A small network was shown many inputs. Here are its activations along a few directions, one row for each input.
Each table varies a few parts of the input and shows all the possible inputs, shuffled.
Descriptions start from the smaller parts, as in this example, which fits no table here: values(3) and (point or ring(11) or (line(6) and ring(8))).
Shared parts are said once, and a part with two or three values counts as separate values.

Other details of the inputs shift rows strongly along three fixed directions, in all tables alike. That doesn't count.

Table:
row 1: [ -8 -21 -17  -2   9 -26  17  13  23  -4  17]
row 2: [-47  25  15  30  34   8  31  24  33  -6  26]
row 3: [-15 -19 -57 -37  25 -53 -32  56   5 -20  61]
row 4: [ 15 -19 -40 -11   3  -5 -24  16 -27   2  17]
row 5: [  1  11  41  24 -15  39  42 -34  13  -2 -16]
row 6: [-16  36  20  51  23  21  26  10  29 -20  35]
row 7: [ 21 -36   8 -48 -24   5  18 -56 -12  12 -74]
row 8: [-16   5  11 -11  23  -2  37  -8  35 -23  -8]
row 9: [ 20   6 -23  13  20  -7 -20  21 -29   1  21]
row 10: [  7   1  33  13 -30   8  16 -31  10  13 -35]
row 11: [-13 -19  21 -32  -3  11  50 -39  34 -14 -37]
row 12: [ 17 -15 -19 -20  11 -14   6 -10  -9   2 -29]
row 13: [  8  28  35   4 -33  33 -35 -18 -29   2 -12]
row 14: [  1 -27   7 -13  -8 -13  60 -29  31   1 -34]
row 15: [  0  49  20  23  -2  18 -41  19 -20 -12  24]
row 16: [-10  -9  14 -17  22   0  67 -29  45 -16 -32]
row 17: [ -2 -24 -40 -34   8 -41 -23  27   0  -4  21]
row 18: [ 17  14  14  11 -26  30 -35 -12 -28  13  -7]
row 19: [ -4  37  24  45 -20  15 -30  17   4   7  36]
row 20: [ 30  20  13  29 -35  34 -64  -4 -56  24  -1]
row 21: [ -2 -48 -44 -51   0 -48  -9   8 -24  34 -29]
row 22: [ 36   8  -3   9 -10   5 -40  -9 -50  20 -25]
row 23: [ 37 -35 -27 -25 -16 -29 -12  -2 -36  22 -26]
row 24: [-53  -8 -12   1  31  -1  27  32  32  -7  38]
row 25: [  8 -21 -36 -16   3  -6 -24  14 -15  -1  12]
row 26: [-25  22  -8  19  38  -4   9  32  35 -30  51]
row 27: [ -4  39  48  44 -31  23 -17  -9   6   8   9]
Description of these inputs: values(3) and (point or line(8)).
Changing only the values(3) part turns row 25 into row 10. The same change can be made to row 24. Which row results?
> row 21
A walk changes only the line(8) part. It starts at row 5 and steps to row 4. List the rest of the walk in order.
> row 20, row 25, row 18, row 7, row 11, row 13
List by row number the other rows that have the values(3) part in common with row 12.
> row 2, row 6, row 8, row 9, row 15, row 16, row 22, row 26

Table:
row 28: [-14   9   1  10  26   4  23   6  20 -14  11]
row 29: [  7  16  31  28 -30  18  -8 -14  -8  17  -9]
row 30: [ -1  24  33  14 -23  24 -18 -14  -8   6 -11]
row 31: [ 13  -4 -59  -2  32 -21 -46  49 -30  -7  49]
row 32: [ -6 -49 -36 -44  11 -39  28   2  16   3 -13]
row 33: [-21   4   6  -1   9   3  16   5  27 -17  18]
row 34: [ -2  21  38   7 -24  22  -7 -21  -6   8 -22]
row 35: [ -1   6  -3  14  24   7  27   3  21 -21  16]
row 36: [-28   5   5  14   4  -9  10  20  26   0  27]
row 37: [ -1  13  35  20 -31  15  -2 -19  -4  21 -22]
row 38: [ 19 -38 -19 -53  -8 -17   9 -27 -11   4 -45]
row 39: [ 26 -40 -10 -34 -19 -17  15 -32 -12  17 -51]
row 40: [-17  10   3   8  25   2  24   8  19 -13  11]
row 41: [ 35  15 -27  11  -3   3 -79  25 -72  19  11]
row 42: [-11   8   2   8   7   6   8   9  23 -22  30]
What is each input in this table made of?
> values(3) and line(5)
Changing only the values(3) part turns row 39 into row 42. The same change can be made to row 29. Which row results?
> row 38
Change only the values(3) part in row 30. List by row number the other rows that result.
> row 28, row 37
A walk changes only the line(5) part. It starts at row 35 and steps to row 31. List the rest of the walk in order.
> row 41, row 28, row 40
